These are the activations of a small neural network, seen along a few directions. Each row is one input.
Each table varies a few parts of the input and shows all the possible inputs, shuffled.
A made-up example of a description, with smaller parts first: one of 5 places around a ring, together with either a single point or one of 9 places along a line or (one of 3 separate values, together with one of 6 places along a line).
Shared parts are said once, and a part with two or three values counts as separate values.

Other details of the inputs shift rows strongly along two fixed directions, in all tables alike. That doesn't count.

Table:
r1: [ 26  -9 -12   3   0 -12  12   5 -19 -19   5]
r2: [ 27 -16 -27  26 -10  -2  16 -10  -6  -2   3]
r3: [-31  19  24 -19   2   9  -3   8   9   5   0]
r4: [-18  18   3   3  -4   6   9 -22  10  11  -2]
r5: [ 16 -17 -12   9  -3   9   8  16  -4   0   5]
r6: [-13   5   3  -8   7 -14 -19 -29  13   3  -7]
r7: [  5  -3  22 -35  18 -13  -6  66 -31 -32  13]
r8: [-14  21   2  -7   6   3  13 -29   3  11  -4]
r9: [ 33 -13 -29  16   2   4  24 -15 -12   3   3]
r10: [  7 -10  11 -16  13  19   2  48 -12  -4  12]
r11: [ 14 -12  -9  19 -12  19   8  21  -2   4   2]
r12: [-16   7   4  -1  -4 -16 -12 -25  13  -2  -7]
r13: [ 28 -26 -24  27 -10   6  -4  -3   2   5  -1]
r14: [-14   7   2  -7   9   2  -9 -27  16  17  -5]
r15: [ 26 -14 -27  26  -8   6  21 -10  -4   4   3]
r16: [-18  13   7   9 -13   3  -6 -15  16  10  -8]
r17: [  1  -1  25 -37  21   3   2  72 -30 -19  15]
r18: [-18  11   8   9 -14  -6 -10 -17  15   4  -9]
r19: [-22  27  22 -23   3 -12   2  -5  -3  -9  -1]
r20: [-23  13  23 -24   9  -6 -17   2   8  -1  -2]
r21: [-16   5   8   3  -9 -10 -23 -22  16   1  -9]
r22: [ 28 -19 -33  10  19   9  15 -16  -8  19   2]
r23: [ 19 -12 -10  14 -10 -10   9  10 -12 -18   5]
r24: [  7 -11  13   5 -14  -6  -6  45 -12 -26   4]
r25: [-31  18  28 -13  -5   6 -18  11  12   4  -3]
r26: [ 26 -24 -27  22  -5   1   7  -9   0   2   0]
r27: [-18  11   4   5  -4  14 -10 -20  20  20  -7]
r28: [-11  12  -2 -15  17 -14  -6 -31   4  10  -6]
Each input here is: one of 4 places along a line, together with either one of 2 separate values or one of 5 places along a line.
Changing only the place on the line of 4 turns r6 into r14. The same change can be made to r1. Which row results?
> r9

Table:
r29: [-23  10  17 -26  16 -11  -7  10  -6  -4   0]
r30: [ 58 -36 -48  55 -19  10  25  -3 -15   3   0]
r31: [  4   1  23 -29  16  10 -10  53 -21  -6   5]
r32: [ -5  12  -8  -6  11  -3   9 -31   3   9  -7]
r33: [ 36 -24 -56  33   8   0  25 -45   4  25   1]
r34: [-15  20  22 -29   8  -7   3   4  -5 -12   6]
r35: [-15  17  21 -25  13 -12 -11   5  -8 -13   3]
r36: [ 56 -38 -49  51 -18   1  10  -2 -14   2  -3]
r37: [-20  22  -3  -6   9 -21 -12 -78  22  14 -10]
r38: [ 51 -39 -12  -9   7   7  30  76 -40 -33  22]
r39: [ -5   1  -3 -12  10 -18  -1 -34   7   0  -4]
r40: [-26  18  -7  -3  15 -20  -9 -65  24  26 -10]
r41: [-13   2   6  20 -22  13  -3  -4  18   6  -4]
r42: [-26  19  28   0 -17   4  -5  18   6  -5  -3]
r43: [ -4  -9  28  -4 -19  11 -15  76  -6 -23   8]
r44: [-16  23  20 -26   9  -4   1   5  -8 -10   6]
r45: [-17  15  19 -27  17 -10  -8   8  -5  -9  -3]
r46: [-40  13   4  20 -25   5 -28 -59  52  25 -17]
r47: [-11 -12  33   2 -24  28  -4  76   0 -20  14]
r48: [-16  21  23 -25  13  11  -4  12  -4   9  -1]
r49: [ -9   6   2  15 -18  -4 -14 -10  13   5 -10]
r50: [ 55 -40 -60  31   9   8  30 -12 -17  11   7]
Changing only one part turns r40 into r33. The same change can be made to r36. Which row results?
> r30
What do these inputs look like to the network?
> one of 2 separate values, together with either a single point or one of 4 places along a line or one of 6 places along a line
Start at r40 and move only the place on the line of 6, one step at a time. The first step leads to r29. Which rows follow, in order?
> r45, r35, r37, r39
